A small network was shown many inputs. Here are its activations along a few directions, one row for each input.
In each table, some parts of the input vary, and every possible input appears once, in random order.
A made-up example of a description, with smaller parts first: one of 5 places around a ring, together with either a single point or one of 9 places along a line or (one of 3 separate values, together with one of 4 places along a line).
Shared parts are said once, and a part with two or three values counts as separate values.

Other details of the inputs shift rows strongly along two fixed directions, in all tables alike. That doesn't count.

Table:
r1: [  5 -36  32  34 -13  28 -54  -1   6  13   2 -27 -31  -3]
r2: [  6  28  27   1  51   1  -1  55 -13  -4 -15 -30  42  -8]
r3: [ 23 -17  -6 -10 -52 -12  23 -47  -2  -6  -7  50 -38   9]
r4: [ 16 -24   7  -9 -43  15  24 -39   3 -19 -12  59 -33  21]
r5: [ 19 -37  43  16 -34   8 -56   1  -4  25 -11 -34 -27 -16]
r6: [-49  15 -27 -12  40  -9 -13  40  -3  22  31 -44  69 -35]
r7: [ -2  30  13   1  63  -4  -9  51  -7  -5  -4 -39  31   4]
r8: [ 17 -32  16  36 -21   7 -56  -2   1  25   5 -38 -34 -20]
r9: [ 32 -25 -11 -17 -48  -3  18 -37   5  -9  -8  53 -36  16]
r10: [ -1  39   2  13  51 -20  -4  44 -17   4  -3 -46  29 -10]
r11: [ -2  44 -28 -25  39 -11  68   3  -5 -39  -5  49  19  38]
r12: [-14  39  26  10  57   0  -3  44 -16  -3  -7 -37  31   3]
r13: [-43 -43   1  23 -42  26 -58 -19  34  34  24 -56  -1 -40]
r14: [ 14 -33  21  19 -17   4 -62  -2   5  22   4 -40 -37  -3]
r15: [ 14 -18  -7 -23 -34   0   7 -49   9 -11  -4  49 -46  39]
r16: [ 23 -19 -32  -5 -37 -11  18 -46   8 -12   5  46 -46  18]
r17: [-37 -50   8   2 -36  29 -70 -19  39  34  22 -56   0 -24]
r18: [ 18 -19  -4  -2 -50   4  29 -41   0 -15 -12  58 -35   8]
r19: [-12  44  16  18  50 -10   1  43 -19   2  -7 -40  28 -10]
r20: [ -3 -30  51  29 -20  21 -54 -10  -4  20  -7 -30 -29  -1]
r21: [-49  17 -33   1  37 -10  -9  35  -7  22  32 -44  68 -47]
r22: [-54  13 -19 -12  47   3 -16  38   1  15  29 -38  70 -27]
r23: [ -9  30  17  15  62   4  -4  50 -10  -8  -2 -37  31   1]
r24: [  4  45 -42 -15  34 -19  74   6  -4 -37  -2  47  15  21]
r25: [ 10  46 -40 -38  33 -31  64   5  -5 -29  -5  41  17  34]
r26: [ 23 -26 -18 -16 -30   8  11 -40  16 -15   0  53 -43  32]
r27: [-39 -37 -56 -10 -52   8  12 -57  18   4  36  50  -8 -12]
r28: [ -5  35  16  -1  62  -6 -11  48 -10  -2  -7 -40  32   9]
r29: [ 18 -36  22  22 -20   9 -61   1   5  25   2 -37 -35  -8]
r30: [ 23 -20  -1 -22 -50 -10  17 -44   2  -5  -9  49 -38  20]
r31: [  9 -12 -22   0 -35  -2  19 -47   7 -15   0  50 -45  26]
r32: [  1  34  12  23  47   1   7  53 -14  -2  -6 -33  34 -21]
r33: [ 18 -34  39  30 -36   6 -52  -2  -9  26  -9 -35 -27 -28]
r34: [ 17 -18 -26   5 -36   5  23 -41  10 -15   2  54 -43  16]
r35: [  9 -26  34  29 -29  -1 -54 -12  -9  31  -5 -39 -32 -17]
r36: [ 19 -23   8 -22 -43   2  14 -45   5 -11 -11  55 -37  29]
r37: [-33 -44  -7  15 -45  15 -60 -21  31  39  26 -61   0 -43]
r38: [  9  53 -39 -28  28 -35  72  -1 -14 -26  -5  42  16  20]
r39: [  2  43  -8 -28  27 -10  78   5 -12 -37 -15  57  27  26]
r40: [ 14  38 -14 -41  27 -13  73  11  -9 -35 -19  55  28  24]
r41: [  3 -27  48  36 -31  12 -48  -5  -7  22  -9 -29 -28 -19]
r42: [-55  21 -10  -5  39  15   0  34  21   5  18 -53  69 -26]
r43: [ -1  29  22  15  54  11   3  54 -12  -7  -6 -30  37  -8]
r44: [  8 -38  48  34 -23  29 -51   2  -1  13  -8 -24 -22 -11]
r45: [  9 -12  -7  -1 -44  -2  24 -51   0  -8  -8  52 -41  18]
r46: [-50  23 -64 -37  25  -2  66  -7   6 -23  30  53  58   3]
r47: [ -1  41  14  -4  51 -20  -6  46 -17   7  -7 -45  28  -2]
r48: [-31  33 -70 -58  12 -18  72  -7  27 -18  18  27  54   3]
r49: [ 31 -20 -25  -4 -44  -4  23 -40   5 -10   1  50 -39   9]
r50: [ 15 -20   0 -22 -38   1  12 -50   6  -8  -9  51 -41  34]
r51: [ 12  31  10   2  49  -9   0  57 -13   3  -6 -38  35 -13]
r52: [ 10 -32  41  18 -28   2 -63  -9  -4  33  -7 -41 -34  -7]
r53: [ 21 -35  32  34 -33   8 -53   0  -6  25  -6 -33 -26 -27]
r54: [ 11  43 -27 -15  22 -13  81  11 -11 -36 -13  56  26   9]
r55: [  6  29  18   2  56   3  -3  56  -9  -3  -8 -33  37  -5]
Each input here is: one of 5 places around a ring, together with either one of 2 separate values or one of 9 places around a ring.
Q: The inputs of r32 and r55 match in every part but the place on the ring of 5. If r24 is changed in the same way as r32 into r55, which row does it become?
A: r7
Q: The inputs of r16 and r14 match in every part but the place on the ring of 5. If r38 is changed in the same way as r16 into r14, which row does it become?
A: r47
Q: Which other rows does r21 become when the choice among 2 separate values takes its other values? List them by row number.
A: r37
Q: Which other rows does r4 become when the place on the ring of 5 takes its other values? List them by row number.
A: r5, r18, r33, r40
Q: Which other rows does r39 become when the place on the ring of 9 takes its other values? List them by row number.
A: r1, r4, r11, r12, r20, r23, r43, r44

Table:
r56: [  4  10  27  33  37 -15 -60  48 -11  32   2 -93  10 -31]
r57: [-13 -67   2  18 -62  31 -51 -51  19  17  23   7 -45  -4]
r58: [-23  60   9 -21  71   2  59  46 -11 -34 -13  12  68  15]
r59: [ 39 -49  26  13 -61   5 -47 -37   5  15  -8   4 -74  14]
r60: [  4   7  55  49  26   6 -49  58 -22  28 -12 -75  17 -47]
r61: [-10 -65  12  22 -63  38 -44 -47  22   9   9  10 -42  -3]
r62: [-12  -4  71  25  41  32 -67  48  -5  21 -10 -76  23 -10]
r63: [-13  -3  58  18  42  24 -70  53   1  19  -3 -82  20  -3]
r64: [-11   1 -67 -43 -25  -2  64 -58  23 -29  16  85 -16  41]
r65: [ 40  10 -26 -34 -28 -18  79 -46  -8 -35 -21  98 -34  42]
r66: [-26  58  -5 -18  71   3  63  51  -9 -31  -7  16  70   3]
r67: [-22  -5 -75 -59 -44 -13  78 -60  25 -19  19  88  15  11]
r68: [ 18 -46  -7  24 -65  -1 -47 -47   9  29  11  -6 -65 -10]
r69: [  6 -58 -12   9 -90  -7 -43 -52  10  38  14 -11 -40 -42]
r70: [  1  65 -37  -5  59 -34  65  46 -26 -17   2   5  57 -17]
r71: [ 34  11 -54 -41 -25 -34  66 -49   1 -31  -8  89 -39  45]
r72: [-20  -1  42  18  47  14 -78  48   1  25   2 -85  20  -7]
r73: [  8  71   5  -8  62 -25  67  52 -31 -27 -23   8  54   0]
r74: [ -7 -61   1   2 -51  21 -55 -54  31  14  18  -1 -56  18]
r75: [  5  66 -25   0  58 -26  70  50 -23 -24 -11   5  58 -16]
Q: What do these inputs look like to the network?
A: one of 2 separate values, together with either a single point or one of 9 places around a ring
Q: The inputs of r73 and r58 match in every part but the choice among 2 separate values. If r71 is changed in the same way as r73 into r58, which row does it become?
A: r72
Q: Which other rows does r65 become when the choice among 2 separate values takes its other values? List them by row number.
A: r62
